These are the activations of a small neural network, seen along a few directions. Each row is one input.
Each table varies a few parts of the input and shows all the possible inputs, shuffled.
Descriptions start from the smaller parts, as in this example, which fits no table here: one of 4 places along a line, together with either a single point or one of 11 places along a line or (one of 3 separate values, together with one of 5 places around a ring).
Shared parts are said once, and a part with two or three values counts as separate values.

Other details of the inputs vary at random and push rows far along two fixed directions, the same in every table; ignore that.

A family of inputs:
row 1: [-23  38 -24 -33 -40  11 -15 -25 -11  20  18  42]
row 2: [-16  11 -10 -34  -5  24  12  -3 -15  38  13  -3]
row 3: [ -6 -26 -11  -5   7   7 -10  33 -38  19   7   4]
row 4: [ 13 -34   0  63  19 -27 -53  52 -39 -56 -15  21]
row 5: [ 30 -40  10  50  38 -42 -48  69 -12 -56 -23   9]
row 6: [-18  13 -24  12 -19  10 -20  12 -37  27   7  22]
row 7: [ 13 -13  -5 -13 -35  18  20 -32  36  27  -4  -5]
row 8: [ 28 -58  -8  19 -19   0 -18  13   8   7 -11   5]
row 9: [-23  18 -26   2 -15  15 -23   1 -25  33  12  20]
row 10: [  7  19   9 -42   3  11  20  -1   1  21  22  10]
row 11: [ -8  72  35 -42   1  -2  68 -90  71  -6  -4 -37]
row 12: [-24  37  16  15   4  -7  32 -54  41 -47 -12 -33]
row 13: [ 22 -42  44  56  76 -35  24  32  25 -91 -26 -67]
row 14: [-20   9  10  37  20  -4  17 -36  12 -25 -15 -49]
row 15: [ 18  -7 -10   4   2 -22 -36  48 -20  -8  -4  43]
row 16: [  0  20 -12 -65 -16  13  10   2 -10  39  30  28]
row 17: [-22  44 -23 -31 -39  17 -19 -20  -6  20  18  41]
row 18: [-21  16 -16 -45 -18  27  16  -1 -24  55  19  15]
row 19: [ -7 -16  35  27  43  -7  38  -7   9 -26 -12 -59]
row 20: [ 18 -16 -14 -25   3   2 -33  62 -34  16  21  38]
row 21: [ 31 -60   0  35  -9  -5 -22  24  15  -6 -15  -7]
row 22: [ 33 -47 -18   3 -38  11 -30  28 -15  38   2  38]
row 23: [-18  17  22  42  28  -3  29 -44  18 -25 -16 -52]
row 24: [ -7  43  21 -29  10 -12  42 -64  54 -15  -9 -23]
Each input here is: one of 4 separate values, together with either a single point or one of 5 places around a ring.
- Changing only the choice among 4 separate values turns row 23 into row 14. The same change can be made to row 22. Which row results? => row 8
- Which other rows does row 12 become when the choice among 4 separate values takes its other values? List them by row number. => row 1, row 4, row 17
- Which other rows does row 13 become when the place on the ring of 5 takes its other values? List them by row number. => row 6, row 12, row 15, row 18

A family of inputs:
row 25: [ 39 -86  28  67  38 -24  -1  35  22 -54 -33 -51]
row 26: [ -6  10  -6   2  -3  -1  -9   2 -10  -1   2  10]
row 27: [-12  23   4  -8  -1   2  15 -26  13  -3   1 -10]
row 28: [-10  25  -3 -16  -9   5   7 -19   4   9   6   5]
row 29: [ -6   7  42  36  48 -19  49 -45  54 -65 -27 -79]
row 30: [ 20 -55 -14  47  18 -23 -64  90 -58 -25  -6  34]
row 31: [ 11 -35  24  62  49 -29  -6  27   3 -66 -26 -39]
row 32: [-19  44  17 -28   2  10  51 -64  41   3   2 -35]
row 33: [ -4  -2  36  47  46 -23  31 -28  39 -67 -28 -66]
row 34: [-23  51  18 -27   0  11  55 -75  49  -2   1 -39]
row 35: [ -5  11 -19 -13 -19   5 -24  15 -27  21  12  37]
row 36: [ -1  -1 -15  -3  -8   1 -26  26 -28  12   7  29]
row 37: [  50 -105  -19   46   -1  -14  -70  108  -51    4   -8   39]
row 38: [ 13 -31 -37   7 -17  -4 -74  85 -73  23  14  73]
row 39: [ -4   5  18  10  21  -7  22 -17  19 -26  -8 -31]
row 40: [ -3  10  -6 -15  -6   4  -3   4 -11  13   9  15]
row 41: [ -27   75  -40 -109  -73   48   10  -42  -16  109   48   69]
row 42: [ -3  10 -16 -20 -16   6 -17  14 -23  24  13  33]
row 43: [ -34   72   29  -29    3   13   81 -112   75  -12   -4  -64]
row 44: [ 10   6 -27 -74 -64  39   8 -19   4  92  27  44]
row 45: [ 38 -82  27  64  37 -21   2  31  23 -49 -31 -51]
row 46: [ -6  19 -23 -30 -27  12 -19  10 -26  37  19  43]
row 47: [ -6  11 -18 -15 -18   6 -21  13 -26  24  12  34]
row 48: [-11  19   0  -2  -2   1   4 -15   2  -2   1  -1]
- Changing only one part turns row 46 into row 34. The same change can be made to row 44. Which row results? => row 25
- Describe the family of inputs behind these rows. => one of 4 separate values, together with either a single point or one of 5 places along a line
- Which other rows does row 41 become when the choice among 4 separate values takes its other values? List them by row number. => row 32, row 39, row 40
- Which other rows does row 30 become when the choice among 4 separate values takes its other values? List them by row number. => row 29, row 31, row 42

A family of inputs:
row 49: [-14  34   6 -24  -5   9  27 -39  21   8   5 -12]
row 50: [  0  -5  11  21  20 -10   1   4   1 -25  -8 -17]
row 51: [ -3   7 -15 -13 -20   8 -13   4 -15  23   9  26]
row 52: [ -3   6 -15 -15 -21   7 -13   4 -14  21   9  27]
row 53: [ 16 -46  32  80  54 -35  -3  22  16 -82 -35 -54]
row 54: [  1 -14  24  43  35 -18  14  -6  21 -51 -21 -45]
row 55: [-15  33   5 -23  -5   9  27 -38  20   7   5 -12]
row 56: [ -6  11 -13 -17 -14   7 -12   8 -19  21  11  25]
row 57: [-16  36   6 -25  -3   8  29 -39  19   6   6 -12]
row 58: [ 35 -65  -8  10 -12   4 -22  45 -12  21  -2  14]
row 59: [ 16 -40 -21  27   6 -15 -63  83 -63  -5   4  48]
row 60: [  1 -14  22  39  37 -20   9   1  15 -50 -20 -40]
row 61: [  9 -17 -27  -2 -22   2 -47  47 -45  25  12  54]
row 62: [ 14 -11   2 -37 -27  23  32 -32  35  42   6 -10]
row 63: [-14  33   4 -23  -8  10  28 -43  24   9   5 -13]
row 64: [-16  36   6 -25  -3   8  29 -37  19   6   5 -12]
row 65: [-13  28  -4 -24 -13  10  16 -30  12  17   7   0]
row 66: [ 33 -90   9 103  51 -45 -62  99 -40 -79 -33  -7]
row 67: [ -7  21 -11 -25 -13   8  -4   0 -13  23  13  24]
row 68: [-15  35   6 -25  -5   9  27 -41  21   8   6 -12]
row 69: [-15  35   5 -24  -4   9  26 -39  20   9   4 -12]
row 70: [-12  30   5 -19 -11  10  27 -44  24  11   3 -12]
row 71: [ -8  22 -11 -25 -12   7  -4  -2 -13  23  12  22]
row 72: [ -2  -4  28  35  35 -16  27 -22  34 -52 -21 -54]
row 73: [ -2  -4  11  21  22 -12   3   6   0 -27  -8 -16]
row 74: [  4 -13 -26  -6 -16   2 -46  51 -49  22  14  52]
row 75: [-14  33   5 -21  -7  10  28 -43  23  10   4 -14]
row 76: [  5 -10 -26  -5 -13   0 -45  53 -53  24  14  54]
row 77: [ 24 -34 -11 -25 -29  17  -1  10   5  46   7  15]
row 78: [  4 -11 -26  -6 -13  -1 -46  53 -52  22  13  53]
row 79: [-14  32   4 -22  -8  10  27 -42  24   8   5 -13]
row 80: [-13  29   3 -19 -11   9  25 -42  24  10   2 -11]
row 81: [  2  -6   5  17   8  -8  -2  -1   5 -16  -9 -10]
row 82: [  7 -14 -28  -4 -18   2 -47  51 -47  25  13  53]
row 83: [   7  -31   52   84   73  -38   30  -14   48 -104  -44  -95]
row 84: [ 24 -33 -10 -25 -29  18   0  11   5  46   8  16]
- Describe the family of inputs behind these rows. => one of 4 separate values, together with either a single point or (one of 2 separate values, together with one of 4 places along a line)
- Changing only the choice among 4 separate values turns row 57 into row 64. The same change can be made to row 59. Which row results? => row 67
- List by row number the other rows that have the choice among 4 separate values in common with row 78. => row 60, row 65, row 69, row 71, row 77, row 80, row 81, row 83
- Which other rows does row 52 become when the place on the line of 4 takes its other values? List them by row number. => row 57, row 74, row 79
